Each row below holds a small network's activations on one input, seen along a few directions.
In each table, some parts of the input vary, and every possible input appears once, in random order.
A made-up example of a description, with smaller parts first: values(2) and (point or ring(9) or (line(4) and ring(8))).
Shared parts are said once, and a part with two or three values counts as separate values.

Other details of the inputs vary at random and push rows far along two fixed directions, the same in every table; ignore that.

A family of inputs:
r1: [  3   2  -5  -7  12   7  -9   1 -24 -13   5 -14  -8  -4 -11   2]
r2: [ 11  -4  -6 -10   8  -6  -4   1 -14  -8   5  -5 -27 -12  -5   0]
r3: [-22  -5   3   0  -8  -3  18  -7  26   6  -1 -11  15  -5  15  11]
r4: [-12  -9  -2  13  -7  -1  25  -4  22  -1   3 -15  21   8  16   6]
r5: [ 19  -4  -2 -18  15   2 -10   1  -8   2   1  -7 -17 -10  -8   2]
r6: [  3  25  12  19 -32  -3 -22  10  -5  13 -11  38  12  24 -16 -24]
r7: [-14  -1   3   9  -7  -4  19 -10  22  -3   5  -9  24  -1  17   7]
r8: [  0  -7 -12  -1  -6  -1  17  -9  33   6  -1  -3  17   8  23   7]
r9: [-20  -3  -7   3 -10  -4  20  -8  25   1   0 -12  22  -2  14   3]
r10: [ 13  -3  -2 -19  19   3  -6   1 -17  -4  -7  -3 -11 -12  -1  -6]
r11: [  1   2 -15  -8  13   8  -9   4 -18  -9   1 -14  -7 -13 -15  -5]
r12: [ -4  -2  -7  -6  17   4 -12   8 -16 -10   5  -8 -16 -13 -10   0]
r13: [  2  -1  -2  -8  13   7 -10   0 -22 -13   0 -13 -11  -6 -11   5]
r14: [-20  -7   2   4  -6   7  18  -8  22   2   3  -8  12   8  16  17]
r15: [ 10  -4  -2 -18  21  -1  -3   3 -18   1   1   0 -13 -11  -3  -4]
r16: [ 16  -3 -12 -20  16   3  -1   4 -18  -5  -2  -4  -6 -12  -7  -9]
r17: [-22  -2   1   2  -6  -5  15 -10  25   0  -7 -11  17  -4  18   9]
r18: [  4  -6   4  -4  13  -7  -8   5 -18 -14  11  -8 -10 -17 -15  -1]
r19: [-10  -6  -3   3  -9  -7  22 -13  26   9   2  -2   0   2  24  12]
r20: [ 20  -3  -4 -15  16   1 -14  -1 -10  -4  -4  -8 -15 -10  -4   0]
r21: [ 14   1  -6 -19  18   2  -5   3 -19  -5  -2  -4  -7 -12  -1  -7]
r22: [-14  -9   8  10  -5   0  24  -3  23   4   2 -13  14   4  17  14]
r23: [ 18  14  11  16 -22  -4 -23  11   7  16  -6  48  -3  33  -9 -19]
r24: [ 10  -6  -3 -18  21  -2  -4   7 -15  -6   2   1 -16 -10  -2  -7]
r25: [  8  -3   4  -2  14   0  -4   5 -22 -12  -1 -18 -10 -10 -12   1]
r26: [  7  -1   5  -6  12  -2  -8  -1 -19 -13   1 -13  -6 -18 -15   0]
r27: [  8  16  23  23 -31   0 -17   8  -2  15  -6  42   9  22 -23 -17]
r28: [ 21   0  -9 -15  14   0 -12   1 -13  -4   1  -9 -10  -9  -3  -1]
r29: [-13  -6  -1   9  -9  -3  22 -11  25  -3   5  -9  25  -1  12   4]
r30: [  5  -4   5  -5  14  -6  -7   0 -20  -7  10 -10  -8 -18 -16   2]
r31: [ 12  -4   0 -22  18   4  -3   4 -15   1  -2  -2 -13 -13  -5  -3]
r32: [ 19  18   1  18 -37  -1 -13   5  -2  16 -10  43   0  27 -13 -21]
r33: [ 14  -2  -3 -14   6   0  -2  -2 -14  -1   1  -9 -25 -16  -8   3]
r34: [ 16   2 -10 -12   6  -2  -5  -3 -19  -6   1 -11 -18 -14  -3  -1]
r35: [  7  12  19  30 -26  -3 -16  18  -5   9  -3  41   2  32 -15 -18]
r36: [ -7  -4  -4   2 -11  -3  20 -15  27   3  -6  -5   3   1  27  10]
r37: [-22  -9  -1   8  -4   1  15  -4  22  -5   8  -3   9  11  20  13]
r38: [  0  20  12  20 -26  11 -22  12  -1  19 -12  43   3  26 -18 -15]
r39: [-24  -7   0   4  -6  -9  15  -4  26  -1   3  -6  13  -2  19   8]
r40: [-23   3  -9   5  -2   6  14  -7  22   0  -1 -10  17   1  21   9]
r41: [-26  -4  -5   6   1   3  14  -6  23   6   2  -6  11   1  19  13]
r42: [-24  -6   2   3  -5  -8  17  -8  23   6   2  -8  15  -3  17  11]
r43: [  6  17   6  23 -30   9 -18   8  -7  10  -5  38  10  36 -20 -19]
r44: [-16  -9   6  14  -2  -5  23  -4  21   3   5 -10  14   6  19  14]
r45: [  0  23   9  23 -25   9 -25  10  -2  13 -16  42   5  27 -15 -18]
r46: [  9   0   0  -1  13   0  -4   6 -24 -12   4 -20  -6  -9 -11  -1]
r47: [ 17  -4  -4 -14  18  -3 -11   0 -11   1   4  -5 -17  -8  -6   2]
r48: [  0  -4  -1  -6  14   4  -9   2 -23  -7   8  -9 -13  -5 -12   7]
Description of these inputs: line(6) and (values(3) or ring(5)).
Q: The inputs of r10 and r21 match in every part but the line(6) part. If r13 is changed in the same way as r10 into r21, which row does it become?
A: r1
Q: Which other rows agree with r4 in the line(6) part? List them by row number.
A: r8, r9, r11, r16, r29, r32, r43
Q: Which other rows does r33 become when the line(6) part takes its other values? List them by row number.
A: r2, r19, r32, r34, r36
Q: Which other rows agree with r39 in the line(6) part? List them by row number.
A: r2, r12, r18, r23, r24, r35, r37
Q: Which other rows does r38 become when the ring(5) part takes its other values? List them by row number.
A: r3, r14, r22, r27

A family of inputs:
r49: [ 25  10  -5  -9 -11   5  -8  -5   6  15 -12  24   4  17   5 -11]
r50: [-23  -8  -9  -1   4  10  17 -11  30  -5   1 -16  17   6  28  19]
r51: [  7   1  13  19 -21 -14  -2   3   1   2   7  14   0  10 -13  -4]
r52: [ 28   1   9  -3  -7  -9  -6   2  13  19  -8  32 -17  10   8  -8]
r53: [  7   4  10  17 -23  -3   4   1  -3   5   3  11   2  10 -12  -6]
r54: [-15 -11 -21 -22  29   7  12  -8  -4 -19   2 -49  -8 -29  11  18]
r55: [  9  -7  -4 -15  26   0 -18  11 -31  -7  10  -6 -27 -15 -24  -1]
r56: [-5  1 16  9 -4  1 -8  7  4 14 -2 25 -4 13 -6 -1]
r57: [ 18   0  -3  -9  22   2 -17   6 -37 -18   5 -20 -11 -13 -23  -2]
r58: [-25 -10  -7   4  -2  -5  21 -11  30   3   9 -13  -2   0  29  23]
r59: [ -5  15  -4  12 -17   7 -11   3  -2   9 -10  13   0  14  -4  -6]
r60: [ -5   1   6   9  -8   1 -11   7   3   8   2  24  -4  17  -5  -4]
r61: [  6   4   9  18 -17  -4   1   1  -5   0   1  13   3  14  -6  -8]
r62: [-20  -6  -4   6  -1  -2  27  -8  24  -6  -1 -23  27  -1  24  10]
r63: [ 30   5  -4  -3 -11  -2  -1   1   7  14  -8  30 -12  15   9 -13]
r64: [ -7  -2 -16 -22  -1  -2  25 -21  34   8 -11  -8  22 -11  34   3]
r65: [-1  3 22 13 -6 -5 -5  8  0  8  0 20  1 12 -3 -4]
r66: [ -6   1  17   9  -6   2 -10   7   4  11  -3  24  -4  13  -4  -1]
r67: [ -6   3  17   8  -7   1 -11   7   5   8  -4  24  -7  14  -2   0]
r68: [  0  12   6  13 -24  -5  -5   0   0   5  -2  10  16   0 -17 -13]
r69: [  2   5  -9 -18  22   7 -20   7 -32  -8  -1  -9  -8 -22 -26  -9]
r70: [-27  -7 -11  -1   4   8  24  -7  28   2  -3 -17  22   0  23  12]
r71: [ -4  14   6  12 -13  -3  -8   4  -3   0  -6  14  19   6  -9 -15]
r72: [-25 -12  -6   1   5   6  29  -9  26   2   4 -11  12   3  26  17]
r73: [ 11  -7  -2 -14  25  -1 -17  13 -34  -9  12  -8 -23 -16 -22  -2]
r74: [ 15  -6   3  -9  22 -10 -15  10 -36 -16  12 -13 -23 -17 -23  -2]
r75: [ 47  -3 -19 -32  29   2 -19   2 -29  -7  -1 -12 -32 -19 -11  -8]
r76: [-14 -22 -12 -24  34  -2  11  -4  -2 -20  15 -40 -18 -27  13  22]
r77: [-19  -8 -22 -23  27   2  10 -12  -5 -16   4 -47  -7 -40  10  18]
r78: [ -5   6  15  11  -9   0 -11   5   4  10  -4  23 -11  13  -2   2]
r79: [ 22  12  -8  -7 -12  -3  -8  -1  10  14 -15  28   2   5   5 -22]
r80: [ 10   7   7  18 -20  -2  -4   0   0   0   1   7  11  13 -13  -4]
r81: [ -3  10   1  13 -17   5  -6   2  -3   9  -3  19 -10  16  -1  -1]
r82: [  6   1 -10 -16  21  11 -19   9 -34 -11  -3 -14 -14 -15 -22  -7]
r83: [ -4   6   4  11 -12  -1 -12   5   4   6   1  23 -10  17  -3  -2]
r84: [-18  -7  -4   4   5   4  23 -10  26  -4   5 -20  24   4  27  14]
r85: [-3  2 18 10 -5  0 -7 10  2 12 -1 24  0 12 -4 -2]
r86: [ -4 -16 -14 -16  26  -4  19  -9  -9 -24   7 -56   1 -33   6  13]
r87: [  3   6  10  16 -12  -2   0   5  -6   0   0  16   5  16  -5  -8]
r88: [  7 -17 -12 -12   3 -13  27 -12  43   8   5  -2  -4  -1  41  12]
r89: [ -1  12  -1  11 -11  11 -14   1   2   4  -6  16   1  20  -4  -2]
r90: [ 28   9  -9  -5 -11   0  -6   3   9  14 -16  24  -2  13   7 -19]
r91: [ -2   7   0   8  -7  13 -13   3   2   5  -4  17   8  19  -5  -4]
r92: [-22  -4  -4   6  -6  -8  25 -14  26  -7   1 -21  29 -11  21   7]
r93: [-18 -12 -17 -25  34   4  14  -5  -5 -17   7 -44   8 -37   8  12]
r94: [-12 -10  -3   8  -9  -1  27 -15  29  -3   8 -25  22  -2  17  18]
r95: [ 17   1  -4  -9   9  -1 -10   5 -35 -12   4 -26 -12 -23 -32  -7]
r96: [ 1  6  9 13 -9  2 -1  6 -6  3  0 17  5 17 -2 -9]
r97: [  5   1  23  17 -18 -10  -1   2   3  10   3  14  -2   6 -13  -1]
r98: [ -1  12   4  11 -10   4  -6   8  -4   3  -7  11  15  15  -6 -14]
r99: [ -4   4   4   9 -10   9  -6   5  -2   6  -3  22  -1  18  -3  -6]
r100: [ 13  -5   2 -11  24  -6 -16  11 -35 -13  13 -12 -23 -16 -21  -4]
r101: [ 37  -6 -10 -37  26  -7 -17   1 -33  -4   4  -6 -36 -23 -15  -6]
r102: [-33  -2  -9  -5   1   5  18 -11  29  -5  -3 -14  23  -7  25  10]
r103: [ 37  -2 -12 -36  24   1 -11  -1 -37  -5  -2  -7 -32 -21 -13  -8]
r104: [ 19  -8   3  -8  12 -12 -11   5 -33 -12  16 -19 -26 -23 -31   0]
r105: [ -6  15   5   9 -10   1  -9   5  -3   3  -6  16  19   7  -7 -16]
r106: [-22 -10 -10   0   7  10  21 -10  29   1   2 -16  20   5  24  18]
r107: [-16 -16  13  10  -1 -13  28 -11  29  -2   6 -17  11  -5  24  19]
r108: [  1   4  -9 -18  21   8 -22   6 -32 -11  -2  -9  -9 -22 -24  -9]
r109: [-11  17  -1   7 -14   6 -14   1   1   4 -10  19   7   8  -7 -10]
r110: [-26 -10   4   4   0  -4  21 -11  30   7   3 -12  -3  -4  30  26]
r111: [ -4   9   2  11 -13   7  -7   3  -2   4  -4  20  -7  18  -2  -3]
r112: [-25 -10  -5   0   1   6  25  -9  26  -5   3 -12   9   4  30  17]
r113: [ 21   4  13  -9  -9  -6  -5  -3   8  21 -10  31  -9  10   5  -7]
r114: [-12 -15 -18 -23  34   7  16  -2  -7 -17   6 -48   3 -30   9  14]
r115: [  6   0  23  18 -18 -12  -1   3   2   6   2  14  -1   6 -12  -1]
r116: [ 21  12  -7 -10 -14   3  -5  -2   4  16 -18  22   6  12   3 -18]
r117: [ 12   4 -12 -12  18   9 -23   3 -35  -9   2 -17 -26 -14 -19   4]
r118: [  8   7   6  18 -15  -1  -7   0  -2  -1  -1   9  11  16  -8  -7]
r119: [-20  -9  -8   1   6   8  22  -8  27  -1   4 -17  24   4  26  17]
r120: [ 14  -6  14  -8  24  -8 -14   9 -35 -12   6 -13 -23 -20 -22   1]
r121: [ -6  12  -1   7 -12  10 -11   7   0   3 -11  16   7  16  -4 -10]
r122: [  7   4  10  19 -22  -5   3   1  -4   1   2  12   2  11 -11  -5]
r123: [  5   1  12  18 -16 -13  -4   3   0   1   6  16   0  12  -7  -7]
r124: [-15  -8  -4   9 -11  -6  30 -11  26  -5   2 -27  24  -6  17  11]
r125: [-1  5  6 10 -9  7 -2  8 -4  7 -1 21  4 17 -4 -7]
r126: [  0  12   7  15 -24  -7  -5   0  -1   1  -4  10  17   1 -16 -13]
Q: The inputs of r55 and r72 match in every part but one. If r73 is changed in the same way as r55 into r72, which row does it become?
A: r125
Q: The inputs of r51 and r80 match in every part but one. If r100 is changed in the same way as r51 into r80, which row does it become?
A: r84
Q: What is each input in this table made of?
A: line(6) and (values(2) or line(11))
Q: Which other rows does r101 become when the values(2) part takes its other values? List them by row number.
A: r88
Q: Which other rows does r79 become when the values(2) part takes its other values? List them by row number.
A: r64
Q: Which other rows agree with r98 in the line(6) part? List them by row number.
A: r54, r59, r62, r70, r82, r86, r90, r95, r114, r116, r121, r124
Q: A walk changes only the line(6) part. It starts at r102 and steps to r121. List the rest of the walk in order.
A: r50, r112, r76, r67

A family of inputs:
r127: [-7 -4 -8 -1  0  1 12 -7 15  0 -2 -6 12  0 19  2]
r128: [ 12   5   3   2  -1   5 -12   9 -12   4  -4  17  -5   9 -11 -12]
r129: [-8 -9 -2 -2  2  1 11 -6 17  3  5 -3  7  2 17  8]
r130: [-7 -8  2 -1 -2 -4 12 -6 19  2  1 -3 -1 -2 18 11]
r131: [ 13  11   2  -2  -9   2 -13   1 -11   7  -9  16  -2   3 -14 -12]
r132: [  9   6   4   3  -8  -5 -13   6 -10   7   0  21 -16   6 -11  -9]
r133: [ 12   8   3   0  -4   3 -13   8 -14   4  -5  16  -3  10  -9 -13]
r134: [ 12   4   6   2  -3   0 -16   7 -11   7  -3  17 -10  11 -12  -8]
r135: [-7 -7  3  1  2 -1 12 -7 18  4  2 -5  2  0 18 10]
r136: [ 12  10  11  21 -17  -6  -7   8 -12  -2   3  14  -1  16 -23  -5]
r137: [-6 -2 -7 -3 -3  0 12 -7 18  4 -3 -9 12 -4 15  4]
r138: [-26  -3  10   9   1  -7  15   0  12  -6   5 -10  19  -6   2  10]
r139: [ 17 -12 -21 -40  46   0  -9  -1 -40 -27   9 -50 -28 -47 -16   3]
r140: [-28   1  -6  10  -2  10   8  -3  10  -6   1 -14  14   3   7  12]
Q: What is each input in this table made of?
A: values(3) or line(11)
